Each row below holds a small network's activations on one record, seen along a few directions.
After each row come some of the record's fields: MUDU, NIMUL, GEDUZ, ZESEZ, NOBE.
Not every record has every field; a missing one is written absent.
The largest differences between rows may come from other fields.
Strong random noise was added to every row along 2 fixed directions; ignore it. To show where, here is one row again and again, with new noise each time:
[ 200  472  -41  -66   74   95   52 -192 -105  161  -42  146 -104  321
 -273 -186 -408 -241   72 -140  114  -75  -53]
[ 227  465  184  -56   50 -164  -48 -370  -55  133 -341  239 -302  201
 -317   44 -528 -296   23  138  540  123 -251]
[ 200  427   15  -30   53   30   41 -168  -75  131  -69  141  -89  222
 -216 -101 -342 -210   22  -41  125  -39  -74]
[ 186  317   39   55   11    5   66  -11  -25   68   23   79   56   35
  -48   -9 -109 -104  -80   59  -76  -55  -22]

[  -9   52    3   41  212  -79  -24 -297  -54  204  -45  235 -154   -6
 -164  113 -143 -115 -191  -66 -219    4 -223]
{MUDU: vesun, NIMUL: lor, GEDUZ: vusum, ZESEZ: rik, NOBE: babi}
[ -20 -205   -6   94 -199 -173  -28  293  206 -200   76 -212  208  -56
  259  -15  195  248    4  -54   20  148  -11]
{MUDU: absent, NIMUL: lor, GEDUZ: maz, ZESEZ: mobo, NOBE: absent}
[  46 -104  -61   17    0  105    4 -125   -9   35   40 -309  -51  184
   21 -142   23  101  163 -366 -242  -94  -45]
{MUDU: vesun, NIMUL: lor, GEDUZ: vusum, ZESEZ: mobo, NOBE: babi}
[ 115   77 -283  -25    5  174   26  153   21   71  -91 -107   81  250
   49 -241  120   36  110 -120   12 -113  233]
{MUDU: vesun, NIMUL: lor, GEDUZ: maz, ZESEZ: rik, NOBE: absent}
[  20  -56  210   42 -223 -300 -153   78  214 -211 -204  -95  -81 -226
   90  218    6  114  -95  134  401  226 -194]
{MUDU: absent, NIMUL: lor, GEDUZ: vusum, ZESEZ: mobo, NOBE: absent}
[  53  176  197  -84   57 -117  -86 -118   34  -70   25  260 -113   12
 -154   40  -68 -150 -164 -117  -66  -21  -23]
{MUDU: absent, NIMUL: lor, GEDUZ: maz, ZESEZ: rik, NOBE: absent}
[-124 -221    3   64  -60   -9  109  204  -12  -37   97 -240   88 -128
  429   60  373  184  -57  157   24   59   39]
{MUDU: absent, NIMUL: lor, GEDUZ: vusum, ZESEZ: rik, NOBE: absent}
[ -94    9   82  159  103   44  -46  -51   32  -52   80   72   -1  -84
 -125  -86 -131   75  -91 -200 -220   50    7]
{MUDU: vesun, NIMUL: lor, GEDUZ: vusum, ZESEZ: rik, NOBE: subu}
[-105 -163  -25  -19    1  102   81  114    9  -42   16 -164   91   49
  188 -126  335    9  238  205  153   85    1]
{MUDU: absent, NIMUL: lor, GEDUZ: maz, ZESEZ: rik, NOBE: absent}
[-108 -391  188  195    7 -215   62 -181  290 -114   93 -154    7  -78
  127  170  -71  377  -52 -279 -236  126 -164]
{MUDU: vesun, NIMUL: lor, GEDUZ: maz, ZESEZ: mobo, NOBE: subu}
[  72  313 -464 -245  307  470   77   11 -362   60  290    8  206  358
 -131 -434 -142 -170  198 -154 -199 -328  252]
{MUDU: vesun, NIMUL: lor, GEDUZ: maz, ZESEZ: rik, NOBE: togu}
[ -85  -56  -36  -12  135  -39   41 -179 -140   68   27  129  174 -208
  100  242  -34  -57 -194  244 -271 -150  -48]
{MUDU: vesun, NIMUL: daz, GEDUZ: maz, ZESEZ: rik, NOBE: togu}
[-529 -625  103  171  153 -218  293 -359 -150  393 -185 -106 -165 -394
  228  477  310  134  171  645  -90   87 -223]
{MUDU: vesun, NIMUL: daz, GEDUZ: vusum, ZESEZ: rik, NOBE: tomel}
[  34   49 -330 -134 -106  279   71  138    6   22  336 -255  175  342
  -64 -508  -12  121  322 -553  -70 -133  266]
{MUDU: absent, NIMUL: daz, GEDUZ: maz, ZESEZ: mobo, NOBE: absent}
[-113 -276  202  -31  -24 -156   47 -151  160  -35  -15  -36 -109  -11
   97   79  110  148   -7   49   55   18 -153]
{MUDU: absent, NIMUL: lor, GEDUZ: maz, ZESEZ: rik, NOBE: absent}
[-200 -259 -156  -74   83   77   66   23  -83  159   40  -85  -41 -277
  132  226  240  -32   38  420  -22  -50   16]
{MUDU: vesun, NIMUL: daz, GEDUZ: vusum, ZESEZ: rik, NOBE: absent}
[ 140 -140  376  168  -50 -348   10   40  151 -174 -217   15  -63 -189
  110  445   80  106 -151  297  362  271 -188]
{MUDU: lopa, NIMUL: lor, GEDUZ: maz, ZESEZ: mobo, NOBE: absent}
[  -9  127  170 -121   74  -60  -31  -33 -174  -23    3  175   -6 -139
  -12   93 -143 -242 -162   62 -126 -212  -48]
{MUDU: absent, NIMUL: daz, GEDUZ: maz, ZESEZ: rik, NOBE: absent}
[ -49 -146    6   93 -121  -36   43  -93  188  -23   31 -284  -14  186
   63 -159  -68  161  162 -422  136   60  -49]
{MUDU: absent, NIMUL: lor, GEDUZ: vusum, ZESEZ: mobo, NOBE: absent}
[  -1 -287   13   66    7   91  -22   -3  100   69   58   27  -59 -140
    7  -25  145   52  -47   74 -196   27 -106]
{MUDU: vesun, NIMUL: lor, GEDUZ: maz, ZESEZ: rik, NOBE: babi}
[ 290  160   25   10  -47  -74  -80  142   11 -268   -6  156   43 -311
   30  207  -69  -58 -457  114 -267   75   19]
{MUDU: vesun, NIMUL: daz, GEDUZ: maz, ZESEZ: rik, NOBE: togu}
[ -93 -307  280   62  -57 -437  -59 -274  265   28 -340 -147 -259 -289
   -8  438  -21  104 -188  209  329  176 -299]
{MUDU: vesun, NIMUL: lor, GEDUZ: vusum, ZESEZ: mobo, NOBE: absent}
[ -92  -10 -331 -203   42  435  188  134 -216   62  246   -5  105  353
   47 -392  184  -46  315 -193 -185 -146  192]
{MUDU: absent, NIMUL: lor, GEDUZ: maz, ZESEZ: rik, NOBE: absent}
[  23  215 -179 -273  129  165  -36 -291 -169  146  -63  -57 -159  467
 -181 -416 -550  -49  252 -340  311 -128   57]
{MUDU: vesun, NIMUL: lor, GEDUZ: maz, ZESEZ: rik, NOBE: togu}
[  96  195  202 -182  116 -134  -82 -282 -151  -43  -82  317 -255   95
 -304   72 -219 -245 -106  153  177  -33 -242]
{MUDU: absent, NIMUL: lor, GEDUZ: maz, ZESEZ: rik, NOBE: absent}
[ -81    7 -210 -119  -14  123  136  -26   62  175   50 -218  -99  351
 -123 -278 -160    1  396 -271  225   15   20]
{MUDU: lopa, NIMUL: lor, GEDUZ: maz, ZESEZ: mobo, NOBE: absent}
[-131    0    6  -80  -31   31  -91  -31    3   -8  -45  151  -82  -53
   39  110   35 -184   54  141  164   57   -6]
{MUDU: absent, NIMUL: daz, GEDUZ: vusum, ZESEZ: rik, NOBE: absent}
[-139 -172  190   64   12 -263 -165 -156   64   24 -279   89 -155 -315
  134  326  322  183  -93  496  121  211 -173]
{MUDU: vesun, NIMUL: lor, GEDUZ: vusum, ZESEZ: rik, NOBE: babi}
[  -8  -56  197   19   94  -18   54  230 -177   63   13   10  164 -360
  179  277  519 -104 -140  509  -43 -141   72]
{MUDU: lopa, NIMUL: lor, GEDUZ: vusum, ZESEZ: rik, NOBE: absent}
[-179  -13 -164  -67  -43  255   48  271  -61  -36   13  -95  176  -25
  276 -104  309  -19  196   90   71  -45  146]
{MUDU: absent, NIMUL: daz, GEDUZ: vusum, ZESEZ: rik, NOBE: absent}
[ 241  247  -98  -51  -84  193    4  217 -108   41   18  189  -52  -58
 -127  -34    5 -150 -108   97  136  -50  134]
{MUDU: lopa, NIMUL: daz, GEDUZ: vusum, ZESEZ: rik, NOBE: absent}
[ 199  227  139  -58  120 -212  -73 -140  -82  -62 -231  246  -57  -74
 -104   62 -239 -189  -61  259  548    2 -135]
{MUDU: absent, NIMUL: lor, GEDUZ: maz, ZESEZ: rik, NOBE: absent}
[ 132   44  101  184 -142 -176  -25  157   16 -145  -33  102  117 -255
  149  118  184 -139 -307  234   14  200   58]
{MUDU: absent, NIMUL: daz, GEDUZ: vusum, ZESEZ: rik, NOBE: absent}
[-393 -415  -12   23  208  134  215 -153 -170  333  175 -123   13   20
  -22   23  215  172  224   43 -410 -229   28]
{MUDU: vesun, NIMUL: lor, GEDUZ: maz, ZESEZ: rik, NOBE: tomel}
[  85   74 -356  -19  -56  306  123  404  -40  -98  218 -235  187  316
  197 -507  107  143  299 -348   23  -66  164]
{MUDU: absent, NIMUL: lor, GEDUZ: maz, ZESEZ: rik, NOBE: absent}
[-139 -108 -371  -90   31  172   36  123  -54  130  126 -229  114  271
  -27 -273   93   93  295 -279  -37  -46  204]
{MUDU: vesun, NIMUL: daz, GEDUZ: maz, ZESEZ: mobo, NOBE: absent}
[ -16 -134  190   61   64  -83   77  106 -124    9   -6   54  134 -247
  107  363  269 -166  -85  451  -17  -17   24]
{MUDU: lopa, NIMUL: daz, GEDUZ: maz, ZESEZ: rik, NOBE: absent}
[-188 -303   42  177   55  -58   75   89   27  133  223 -169   87 -313
  233  264  350  304   -9   58 -681 -199  116]
{MUDU: vesun, NIMUL: daz, GEDUZ: vusum, ZESEZ: mobo, NOBE: tomel}
[ 149  359  217  -22  -13 -251 -205 -212  -91 -134 -259  457 -255 -195
 -299  148 -335 -246 -257  132  349   -5 -186]
{MUDU: absent, NIMUL: daz, GEDUZ: vusum, ZESEZ: rik, NOBE: absent}
[   5  -13   77   16  -91 -143  -87  -67  203  -61 -162 -204  -98   86
   35  -80  -62   93  276  -79  615  284 -100]
{MUDU: absent, NIMUL: lor, GEDUZ: vusum, ZESEZ: mobo, NOBE: absent}

Which values does each new row have?
[ 102   18  327   53 -164 -451  -90 -108  139 -110 -460  -22 -201  -76
  103  387 -160   -4   87  388  695  410 -174]
{MUDU: lopa, NIMUL: daz, GEDUZ: maz, ZESEZ: mobo, NOBE: absent}
[  71   76  196   53 -135 -110  -23 -147  114  -96 -182   24 -255   10
 -101 -155 -172  -84 -111 -102  231  126  -53]
{MUDU: absent, NIMUL: lor, GEDUZ: vusum, ZESEZ: rik, NOBE: absent}
[  53   -1 -167  -57 -102  198   99  124   13  136  158 -197  120  322
  -71 -236 -187  -58  204 -439  -64  -77  103]
{MUDU: lopa, NIMUL: daz, GEDUZ: maz, ZESEZ: mobo, NOBE: absent}
[  70  -97 -106   11 -107   16   19  -10   59  -46  159  -82   45  -13
   38 -172 -189   76 -205 -336 -449  -56  127]
{MUDU: vesun, NIMUL: daz, GEDUZ: maz, ZESEZ: rik, NOBE: togu}
[  25  123 -200   22   55  137   81  141  -70   16  503 -106  303   84
   38 -231   73   -9  -73 -463 -541 -250  233]
{MUDU: absent, NIMUL: daz, GEDUZ: vusum, ZESEZ: mobo, NOBE: absent}
[-180   41   64 -109    2   41  -22  -90   23   45  -29   26  -21  136
  -48 -161  -43  -55  161   15  169   16  -54]
{MUDU: absent, NIMUL: lor, GEDUZ: maz, ZESEZ: rik, NOBE: absent}
[ 131  207 -163  -71  -51   96  -31  -80   59   -6  -99   92 -130  395
 -214 -389 -420 -285  221 -456  300   64   89]
{MUDU: absent, NIMUL: daz, GEDUZ: maz, ZESEZ: rik, NOBE: absent}
[ -93 -138  -65 -129  172   75  -63 -203 -215  187 -162    9 -122   98
   10  -46   62   24  378  220  376   10  -55]
{MUDU: vesun, NIMUL: lor, GEDUZ: maz, ZESEZ: rik, NOBE: babi}
[ 392  290   68   -8 -185  -13 -112  234  -47 -184   86  254  157 -154
   20   40   97  -87 -287   79  -88   43   61]
{MUDU: absent, NIMUL: daz, GEDUZ: maz, ZESEZ: rik, NOBE: absent}
[  74 -309  212  289 -201 -275  126  418  121 -246  232 -261  469 -584
  421  404  695  264 -396  383 -466  -35  122]
{MUDU: lopa, NIMUL: lor, GEDUZ: maz, ZESEZ: mobo, NOBE: absent}
[ 117   98   37 -108  -23   41   23  105 -147 -146  -21   30   -3 -187
   83  126  159 -133  -58  194  175   22   67]
{MUDU: absent, NIMUL: daz, GEDUZ: vusum, ZESEZ: rik, NOBE: absent}
[ -91  -18  -21  -55  131  -26  -19 -159   -7  -11  153  183   36   18
  -80   56 -117  -68 -232 -228 -553  -97  206]
{MUDU: vesun, NIMUL: daz, GEDUZ: maz, ZESEZ: rik, NOBE: togu}
[-117 -550   53  265 -102 -199   85    6  167   17   15 -392  209 -287
  371  199  431  325   86  -20 -199  168  -50]
{MUDU: vesun, NIMUL: daz, GEDUZ: vusum, ZESEZ: mobo, NOBE: babi}
[  46 -113  247  160  142 -338  -55 -119   95 -130 -213  269 -169 -562
  -54  381   31  -43 -396  348 -172   64 -337]
{MUDU: vesun, NIMUL: lor, GEDUZ: maz, ZESEZ: rik, NOBE: babi}
[ 299   35  383  183  -85 -508 -104  215  182 -368 -369  116    9 -450
  270  396  105  -69 -334  463  479  326 -183]
{MUDU: absent, NIMUL: lor, GEDUZ: maz, ZESEZ: rik, NOBE: absent}
[ 171  103   32   46   95   -7 -160  130  -84  -18  154  324   36 -333
 -210  131  -19 -285 -407  250 -351 -186  130]
{MUDU: vesun, NIMUL: daz, GEDUZ: maz, ZESEZ: rik, NOBE: absent}
[  59  -25   -1  246 -127  -95   -4  169  141 -130  160  -65  126 -203
  205  -43  185  144 -316  -17 -156  -38   63]
{MUDU: absent, NIMUL: lor, GEDUZ: vusum, ZESEZ: rik, NOBE: absent}
[-135  131  -91  -86  -26   96  -13  -74  -29  275   69   97  -15   95
  -59   -7  -43 -209  -52  127 -202 -190   41]
{MUDU: lopa, NIMUL: daz, GEDUZ: vusum, ZESEZ: rik, NOBE: absent}
[  32  204 -123 -142  -70   56  -88  -14   80  -60  -24  -32 -128  219
 -156 -185 -213    0  174 -377  314   39   26]
{MUDU: absent, NIMUL: daz, GEDUZ: vusum, ZESEZ: mobo, NOBE: absent}
[ 157  194  -33  -80   34  -40  -26   28    1 -153   73   49   19  141
 -118 -131 -133  -53   99 -202  136   33  -29]
{MUDU: absent, NIMUL: lor, GEDUZ: maz, ZESEZ: mobo, NOBE: absent}
